These are the activations of a small neural network, seen along a few directions. Each row is one input.
Each table varies a few parts of the input and shows all the possible inputs, shuffled.
Descriptions start from the smaller parts, as in this example, which fits no table here: one of 2 separate values, together with either a single point or one of 11 places along a line or (one of 6 places along a line, together with one of 8 places around a ring).
Shared parts are said once, and a part with two or three values counts as separate values.

Table:
r1: [  5 -22 -47  -9  36  54 -24 -36   4  15 -31]
r2: [ -4  11  60  19 -14 -44  24  33  -3 -13   0]
r3: [  6  29 -24 -17 -24  -2 -32 -47 -35   8   3]
r4: [ -1  40  18  11  -7 -19 -12 -25 -40   4 -14]
r5: [ -3 -50  -5   1  30  25  10  20  39   5 -14]
r6: [ -4 -23  11   5  -1  -6  29  52  32 -17  25]
r7: [ -6  29  33   8  -9 -27  -4  -6 -27  -1 -13]
r8: [ -2  -1 -18  -3   5  11   6  13  10  -6  14]
r9: [  2  -7  34   0 -33 -36  22  30  17 -10  27]
r10: [ -4 -12  -3   1   2   3  18  33  21 -11  19]
r11: [  2 -37 -20   2  32  34   3   1  29  10 -16]
r12: [  3  21  -9 -15 -25 -10 -19 -28 -21   5   8]
r13: [ -4  21  46  16 -11 -36  13  14 -14  -6  -5]
r14: [ -1   2  20  -9 -30 -27   6  10   5  -4  18]
r15: [  4 -28 -34  -1  35  44  -8 -18  17  13 -22]
r16: [  0 -58   8  10  27  15  25  40  49   0  -4]
r17: [  4  17 -46  -9  10  29 -18 -26 -16   1   3]
r18: [  0  46   5   4  -5  -9 -29 -44 -55   7 -23]
r19: [  0   8 -32  -6   8  20  -6  -7  -3  -2   8]
r20: [  4  14   4  -7 -27 -19  -2  -9  -8   1  17]
What do these inputs look like to the network? -> one of 4 places along a line, together with one of 5 places along a line
Changing only the place on the line of 5 turns r1 into r11. The same change can be made to r3. Which row results? -> r20
Change only the place on the line of 4 in r6. List by row number the other rows that result. -> r2, r9, r16
Change only the place on the line of 5 in r6. List by row number the other rows that result. -> r8, r10, r17, r19

Table:
r21: [  2   5  -3  19  21  11   4   3  -8  -3 -12]
r22: [ 13   3 -23   4  -3  11   9  -6   8  -2  16]
r23: [ -3 -14  -1  -4  -4   1   3  23   9  -8  17]
r24: [  7  30  33   4 -34 -40  -6 -25 -31   7  -1]
r25: [  9 -17   9   4   6  -6   6  -4  12   6  -8]
r26: [  8   5 -12  11  17   6   9   0   0  -2   1]
r27: [  1 -17   5   4   0  -4   6  -6  15  15  -3]
r28: [ -5  -8   4  -4   8  -4   9  24  12 -11   4]
r29: [ 13 -19  -3  -3 -14  -1   6 -10  20   5   7]
r30: [ -9  40  28  -4 -32 -38  -4   4 -31 -12  12]
r31: [  9 -24   3   3  -7  -1   1  -6   9   8   4]
r32: [ -3  -5 -12 -13  11   9 -11  -4   0   0  -9]
r33: [ -1 -10  -7 -11 -11   1   9  19  19 -11  20]
r34: [-13  -7   0  -3   2  -2   9  22  14  -1   9]
r35: [ -8   0  -5 -12  11  17 -11  -5   2   3 -15]
r36: [  5  52  13  13 -22 -28  -4 -22 -41  -4  10]
r37: [-11  -5 -16 -12   5  10 -11  -6   3   8  -4]
r38: [ 2  9 -5 11 17 15 10 -2  0  1 -5]
r39: [ -3 -12 -17 -14  -1  14 -15  -6  -3   2   3]
r40: [  1   5 -16  11  11   8   9  -2   3   7   6]
r41: [  3  -6 -24 -19  -9  13 -11  -8   9  -1   6]
r42: [  4 -12  15   5   6   3   5  -5  13  10 -14]
r43: [  3 -17  18  12  10  -1   1  -1   4   5 -21]
r44: [-10  -6  -2  -5  15  14 -15  -2  -9  -2 -22]
r45: [  9  -2 -17  10   5  11   4  -2  -3   0  13]
r46: [ -6  43  11 -12 -28 -25 -23 -25 -41  -1  -1]
r47: [-10  -8  13   5  12   1   4  27   4 -12  -9]
r48: [-9 -3 11 -3  8  5  9 24 13 -6 -2]
Changing only one part turns r25 into r28. The same change can be made to r43. Which row results? -> r47
What do these inputs look like to the network? -> one of 4 separate values, together with either a single point or one of 6 places along a line
Change only the place on the line of 6 in r40. List by row number the other rows that result. -> r21, r22, r26, r38, r45
List by row number the other rows that have the choice among 4 separate values in common with r39. -> r32, r35, r37, r41, r44, r46

Table:
r49: [  4  47  -2  27   4   1  -6 -10 -40 -14 -12]
r50: [ -8  50 -21   5  -1 -13  -8  -7 -39 -16  11]
r51: [-11   8  27  -9 -16 -37   1  37 -10 -23  21]
r52: [ 13 -14  -8  -1   2   2  13 -12  28   5  -2]
r53: [  2 -28  -4  19  21  11   5  -2  11  12  -8]
r54: [ 16  -9  33   5 -36 -42  15   3   3 -10  13]
r55: [ -8 -12 -21 -18  20  13  -5  21   4  -9   6]
r56: [ 24  35 -14  16 -17 -15   6 -40 -28  -2   6]
r57: [  3  -8  42  26 -17 -39  14  18  -6   3   4]
r58: [-18  -1 -17 -15  16   7   7  22  11  -8   1]
r59: [  6 -27 -33  -8 -12  24 -15   3  11   1  19]
r60: [  0 -32  -9   8  20  31 -10  11  -3 -15 -17]
r61: [ -5   3  23  -3 -48 -30   9  18  -1 -12  35]
r62: [  1 -18   1   5  25  28  -1  14   3 -10 -14]
r63: [ -2   5  27  -6   2 -13 -21 -28 -21  30 -26]
r64: [  1   5  47  13 -11 -22   3  34 -11 -20  -2]
r65: [ 23 -39 -23   0   0  11  -9 -15  15  -1   0]
r66: [  0 -14 -27  -9 -11  20  -4   5  17   3  18]
r67: [-27  20   7 -33  -6 -15 -33 -12 -21  -1 -15]
r68: [  3 -15   7  15  26   8  14   1  17  18  -5]
r69: [ 8 -2 -1 -2  3 -3 24 -9 34  8 -3]
r70: [  7 -41 -11  19  20  16  -5  -4   5   9  -7]
r71: [ 23 -25 -12  -3   6   9   0 -12  21   4   3]
r72: [ -9  17  30 -14   3   1 -31 -13 -24   4 -34]
r73: [ 12   4  17 -27 -19 -16 -20 -42 -13  18 -17]
r74: [ 11  36  -4  36   2 -13   4 -25 -36  11  -3]
r75: [ -9  16   8 -34 -30  -4 -27 -28 -15  16   5]
r76: [-22  12  -9 -16  17   2  17  25  18  -5   0]
r77: [ -6  -3  11  18  22   1  26   3  24  19 -10]
r78: [ -5  -2 -19  -9 -10  15   7   6  23   6  17]
r79: [  3  47 -22   8 -28  -3  -1 -25 -31  -3  29]
r80: [ -8 -27 -31 -15  14  16 -13  18  -2 -14   3]
r81: [ -4  11  -9 -13  -6  11  16  10  29  10  21]
r82: [-13   7  13   7  22  16  19  19  17  -5 -20]
r83: [ -9  -6   5   7  22  22  10  15  10  -8 -19]
What do these inputs look like to the network? -> one of 5 places around a ring, together with either one of 3 separate values or one of 4 places along a line
Changing only the place on the ring of 5 turns r67 into r63. The same change can be made to r76. Which row results? -> r77
List by row number the other rows that have the place on the ring of 5 in common with r54. -> r52, r56, r65, r69, r71, r73
Change only the place on the ring of 5 in r62. List by row number the other rows that result. -> r53, r55, r66, r71

Table:
r84: [  5  18   3   7  10  -7   7   2  -8 -12   1]
r85: [  9   4   5   4   2 -11   1 -26   0  13  -7]
r86: [  8   9   4   4  -9   4   1 -26  -1  15  -6]
r87: [ -1  12   7   4 -10 -25  12  10  -1  -2  22]
r88: [ -3  -6  27   1   4  -7  -3  -9   8  12 -23]
r89: [ -6  12 -18   6  10   9 -15 -13 -16   3 -10]
r90: [-10  -2  20  12  22   3  -7   9 -10   5 -27]
r91: [ 11 -53 -16  -3   8  20   7  16  35   0   9]
r92: [ -5  17  -9  -6 -23 -15   3   9  -1  -3  21]
r93: [ -6  11  15   2   8  -5   9  13  -7 -14 -12]
r94: [-13   4  20  -1 -12 -23  13  19   2  -7  10]
r95: [ -5 -39 -28   6  39  40   3  13  25   4 -11]
r96: [ 14   1   8   8 -22  -5  -1  -9  -8   1  10]
r97: [  5   8 -10  -6 -10  -1  -8 -27   0  12  -9]
r98: [ -2  17   6   4 -21 -10  11  10  -2   0  24]
r99: [ -1  -4  17  -1  -1  -8   3 -16   2  10 -20]
r100: [  9   0 -14 -18 -24  -2 -16 -13 -12  -2  17]
r101: [ -8  11 -25  -9   9  17 -22 -16 -21   3  -1]
r102: [  4  22   1   7   0   8   6   3 -10  -9   2]
r103: [ -6   8  25   3  12  -3   4  22  -2 -11 -16]
r104: [  4 -11  21   3 -14 -18   2   2  -6  -4  -4]
r105: [ -3  21 -20 -17  -1  11 -11  -4 -13 -14  10]
r106: [  4 -14  31   4 -10 -16  -2  11   0  -1  -8]
r107: [  1 -28 -22  -3  29  33  14  26  34 -11   0]
r108: [ 15  -4   9   8 -11 -20   0  -9  -7  -1   8]
r109: [-13   2  30   1  -8 -21   9  28   8  -3   6]
r110: [  0   8  -2  16  21  -1  -5 -11 -17   5 -10]
r111: [  5 -44 -21  -6  21  30   9  -2  44  12  -8]
r112: [ -2  12  -3  16  11  14  -7 -12 -17   6  -8]
r113: [ -1  22 -13  -2  -1   3  -4   0  -8 -14   0]
r114: [ -7  16 -16 -22 -22  -7  -4   5  -6  -3  31]
r115: [ 11   1  -7  -3 -24 -10  -9  -9  -7  -2   7]
r116: [  3   7 -17 -21 -10   7 -15 -30  -5  12   0]
r117: [ -4 -36 -18  -6   9  16  19  35  43  -2  22]
r118: [-12   0  10  11  19   1  -4  -2 -15   1 -22]
What do these inputs look like to the network? -> one of 5 places around a ring, together with either a single point or one of 6 places along a line
Changing only the place on the ring of 5 turns r96 into r102. The same change can be made to r106. Which row results? -> r103
Change only the place on the line of 6 in r89. List by row number the other rows that result. -> r90, r101, r110, r112, r118

Table:
r119: [ 13  23   0  14   1   2 -28 -16 -51 -13 -10]
r120: [ -3  10 -23  -4  25  21  -8 -10  -8  -2 -14]
r121: [ -9  28  44  -8 -21 -25   2 -12  -6   6 -16]
r122: [ -2 -14  -8   7  13   4   0 -14   5  16 -13]
r123: [ -6 -36  -9  -1  14  24  13  43  37  -9  17]
r124: [  8 -33  -3  -3   7  18  11   8  35   2  -6]
r125: [  0 -16 -41 -13  22  48  -9  -2  12  -3   2]
r126: [  7 -17  11   1  11   1  11   1  21   3 -14]
r127: [ 19  -4  33  18 -14 -18  -6  -8 -23 -11 -12]
r128: [-14  -2  14  10  16 -12  18  32   8  -9  -6]
r129: [-20  57   8 -11 -11  -6 -18 -20 -33   3 -17]
r130: [ -7  20 -18   0  23  11  -7 -13 -15  -2 -20]
r131: [  3 -32 -19   0  13  22  -2  -7  18  17  -2]
r132: [  7  -5  12 -24 -39 -26  -8  -8   2  -7  13]
r133: [-11 -20   2   5  15   5  16  37  22 -10   5]
r134: [ 19  26  10   8 -27 -23  21 -15   2  -1  20]
r135: [ -1  -8 -35 -10  24  38  -9  -4   5  -3  -3]
r136: [ 13  56 -24   5 -13  -2   0 -24 -27  -2  22]
r137: [  2 -39 -27  -1  10  31  -1  -4  25  16   2]
r138: [  0  -1  -6 -19 -35 -23 -21 -21 -13   8  16]
r139: [  4  31   9  13 -19 -26  26  19  -6 -10  37]
r140: [-28  33  40  -3 -17 -29   9  23 -14  -4  -3]
r141: [ -1  22 -21 -30 -25  -7 -30 -17 -27  -9  15]
r142: [ -9   0  11 -21 -30 -30  -4  26  -5 -17  30]
r143: [ 15  -1  17  23  -8 -14 -21 -22 -38   5  -7]
r144: [-11 -11   9   6  18  -3  16  35  15  -9   1]
r145: [  6 -25   3   0   8   9  12   4  28   2 -11]
r146: [-10 -28  -5   3  14  14  15  40  30 -10  10]
r147: [ 16  30  -7  14 -22 -19   6 -29 -14  16  25]
r148: [ -1  -5   0   9  15  -4  -1 -17  -2  18 -16]
r149: [ -2   1 -29  -7  25  29  -9  -7  -2  -3  -9]
r150: [-17  32  25  -1 -20 -22 -11 -25 -20  20 -15]
r151: [  3  -7  16   5  10  -9  13  -2  14   2 -21]
r152: [ 12 -41  -8  -7   8  27  10  11  42   4   1]
r153: [  1 -23 -13   3  14  13  -2 -10  12  17  -7]
r154: [  4   1  32  22  -5 -21  -2  26 -30 -20   5]
What do these inputs look like to the network? -> one of 4 places along a line, together with either one of 4 separate values or one of 5 places along a line
Changing only the place on the line of 4 turns r127 into r154. The same change can be made to r126. Which row results? -> r144
Change only the choice among 4 separate values in r140. List by row number the other rows that result. -> r139, r142, r154
List by row number the other rows that have the place on the line of 4 in common with r148. -> r122, r131, r137, r138, r143, r147, r150, r153
Change only the place on the line of 5 in r149. List by row number the other rows that result. -> r120, r125, r130, r135

Table:
r155: [ 11  11  22  13 -16 -18   4 -26  -4  12 -14]
r156: [ -7  -3 -13 -16 -11   8  13  23  25 -16  18]
r157: [ -4  33  -8 -16 -27 -18  -2  -5  -9 -14  12]
r158: [ 10 -35   2  -7 -10   0   2  13  19   4  23]
r159: [ -7   2 -12  15  21  16  12  31   3 -14   7]
r160: [-10  15  29   2   7  -7 -14  -5 -25   5 -24]
r161: [  0  38  -1  10   7  -5  -2   1 -33 -12   5]
r162: [ 10 -27  12   9   9  -3  20   1  30   9  -8]
r163: [  7   0   6  -2 -32 -24 -11 -16 -16   5  15]
r164: [-14 -23  13   5  26   6   3  22  14  -5 -28]
r165: [  4 -10 -52 -12  25  45 -25 -40  -4  26  -5]
What do these inputs look like to the network? -> either a single point or (one of 2 separate values, together with one of 5 places around a ring)
Change only the choice among 2 separate values in r164. List by row number the other rows that result. -> r160
